A small network was shown many inputs. Here are its activations along a few directions, one row for each input.
Each table varies a few parts of the input and shows all the possible inputs, shuffled.
Descriptions start from the smaller parts, as in this example, which fits no table here: one of 4 places along a line, together with either a single point or (one of 2 separate values, together with one of 5 places around a ring) or one of 11 places along a line.
Shared parts are said once, and a part with two or three values counts as separate values.
In the rows, 128 means zero.

Other details of the inputs shift rows strongly along two fixed directions, in all tables alike. That doesn't count.

Rows:
x1: [134 152 179 143  52 126  92 126 132 123 154  98 136 119]
x2: [130 110 139 143 129 124 134 125 129 135 111 156 130 121]
x3: [ 97 187 104  73 167 150 171 156 136 117 149 140 154 147]
x4: [145 156 172 142  64 150 102 121 134 113 163 103 118  82]
x5: [135 121 121 137 137 110 117 110 133 138 112 121 133 162]
x6: [127  92 123 128 135 120 132 140 122 139 130 136 111 106]
x7: [132 110 138 147 132 129 122 121 135 141 115 153 147 129]
x8: [134  94 118 133 134 127 119 136 131 145 135 136 133 119]
x9: [ 94  74 109 160 131 115 113 151 100  87 123 115 148 113]
x10: [145 125 111 136 153 138 126 105 130 133 121 130 122 130]
x11: [143 111 102 123 147 133 117 115 127 139 128 117 120 135]
x12: [ 77 174 131  78 143 136 180 178 136 117 141 169 164 139]
x13: [131 123 120 134 133 102 133 118 125 133 102 120 110 150]
x14: [119 102 136 142 116  99 135 135 122 141 114 144 125 135]
x15: [135 122 120 135 134 106 125 115 128 136 107 121 122 157]
x16: [105 241 159  75  87 161 135 150 140  91 169 102 145 132]
x17: [125 102 136 145 120 106 124 131 127 145 119 142 142 143]
x18: [130  92 122 129 135 122 129 139 123 140 132 136 117 110]
x19: [151 178 165 135  77 149  93 101 134 109 140  93 115 117]
x20: [143 125 114 133 154 133 139 109 124 127 116 128 105 121]
x21: [140 131 124 135 146 126 135 110 126 126 100 135 110 135]
x22: [155 175 157 132  81 153 104 103 128 106 153  84  97  96]
x23: [141 160 181 143  59 146  97 119 134 115 149 111 130 100]
x24: [133  93 119 132 134 125 123 137 128 143 134 136 128 116]
x25: [153 160 150 118  74 147  97 114 121 111 157  69  89  97]
x26: [142 131 124 136 146 128 131 108 128 128 102 136 115 138]
x27: [144 125 111 137 154 139 121 103 133 135 123 130 127 133]
x28: [ 94 189 116  78 161 146 157 150 142 118 137 146 169 165]
x29: [121 102 136 143 117 101 131 134 123 142 116 143 130 138]
x30: [132  92 121 130 134 124 126 138 125 142 133 137 122 113]
x31: [135 121 121 136 135 108 121 113 130 137 110 121 128 159]
x32: [135 106 127 145 138 133 129 124 134 139 128 148 136 113]
x33: [131 105 130 141 138 127 141 127 129 133 125 149 119 104]
x34: [ 84 168 121  79 152 143 178 177 139 120 156 160 164 128]
x35: [ 94 172  96  58 162 144 166 168 129 121 154 127 147 149]
x36: [135 107 126 146 139 134 125 123 137 142 129 147 142 116]
x37: [133 122 120 134 134 104 129 117 126 134 105 121 116 154]
x38: [139 111 106 118 149 127 133 121 117 133 120 114  98 122]
x39: [123 102 136 144 118 104 128 133 125 144 118 143 136 141]
x40: [131 110 138 144 129 126 130 124 130 137 113 155 136 124]
x41: [143 111 103 121 148 131 121 117 124 137 126 116 114 132]
x42: [104  93  91 153 145 125 115 137 104  83 109  87 129 134]
Each input here is: one of 2 separate values, together with either a single point or (one of 4 places along a line, together with one of 5 places along a line).
- The inputs of x10 and x32 match in every part but the choice among 2 separate values. If x38 is changed in the same way as x10 into x32, which row does it become? => x6
- Change only the place on the line of 5 in x6. List by row number the other rows that result. => x8, x18, x24, x30
- Change only the choice among 2 separate values in x30. List by row number the other rows that result. => x35

Rows:
x43: [ 83 133 102 109 166 139 165 170 137 107 139 148 164 121]
x44: [131 138 151 130  66 137 106 141 129 110 184  84 114  77]
x45: [ 99 164 113  90 156 111 180 152 147 154 141 155 152 163]
x46: [152 180 173 122  62 138  99 113 153 131 141  95 114 130]
x47: [100 158 126 111 161 139 176 156 149 136 131 180 169 135]
x48: [145 170 150 111  73 147  96 124 122 104 138  70  96 119]
x49: [147 163 169 118  68 142 112 124 125 121 173 110 100  82]
x50: [ 95 134  98  80 159 135 175 171 119 129 153 151 141 126]
x51: [ 89 162  99  95 171 136 173 155 124 102 119 135 144 153]
x52: [ 65 130 131  92 139  98 176 191 118 132 142 157 173 160]
x53: [156  42 102 178 198 114 138  90 121 153  66 187 108 118]
x54: [155  58  95 177 201  99 140  80 121 148  53 167 100 148]
x55: [ 90 124 101  84 163 141 149 179 140 126 141 141 157 133]
x56: [103 156 111  82 174 148 158 147 127 129 143 165 164 146]
x57: [131  18  97 188 167  81 112 104 105 157  67 178 144 166]
x58: [ 84 150  94 108 171 126 166 165 136  99 129 129 156 151]
x59: [165  51  91 151 195  99 126  88 124 167  52 161  95 159]
x60: [199  38 141 194 100 132  61  70 111 145  89 105  63  83]
x61: [208  72 141 204 110 113  61  33 112 141  86  99  72 119]
x62: [ 97 173 120 107 163 126 178 144 152 131 120 161 161 165]
x63: [ 85 140  88  92 164 111 169 171 130 124 151 122 146 150]
x64: [149 166 174 109  73 158  94 125 134 119 151 108 104  94]
x65: [108 149 124  85 157 140 160 165 154 154 133 174 163 148]
x66: [152 187 167 135  67 139  98  96 143 123 153  92 133 135]
x67: [136 167 140 137  79 140  86 119 125  94 163  60 129 120]
x68: [152 163 176 134  60 136 115 127 142 139 175 115 119  89]
x69: [197  44 136 208 108 134  59  54 102 138 101 102  80  87]
x70: [143 181 163 116  72 128 113 111 124 120 157  87  91 108]
x71: [137 159 146 123  72 137  88 135 135 102 150  63 110 116]
x72: [ 59 142 128 110 141 110 168 183 124 110 118 172 178 159]
x73: [146  15  77 183 200 112 111  99 118 156  90 152 131 128]
x74: [136 168 148 120  71 133 112 121 113 111 159  70  91 106]
x75: [ 71 134 127  80 136 108 158 190 127 127 116 162 180 167]
x76: [165  40 102 183 192 112 125  84 132 182  83 185 137 144]
x77: [133 161 161 136  75 160 110 124 121  91 150  97 113  78]
x78: [144 177 144 124  80 149  94 108 114  96 151  67 115 124]
- The inputs of x44 and x73 match in every part but one. If x52 is changed in the same way as x44 into x73, which row does it become? => x57
- Describe the family of inputs behind these rows. => one of 4 separate values, together with either a single point or (one of 2 separate values, together with one of 4 places along a line)
- Change only the choice among 4 separate values in x59. List by row number the other rows that result. => x54, x61, x70
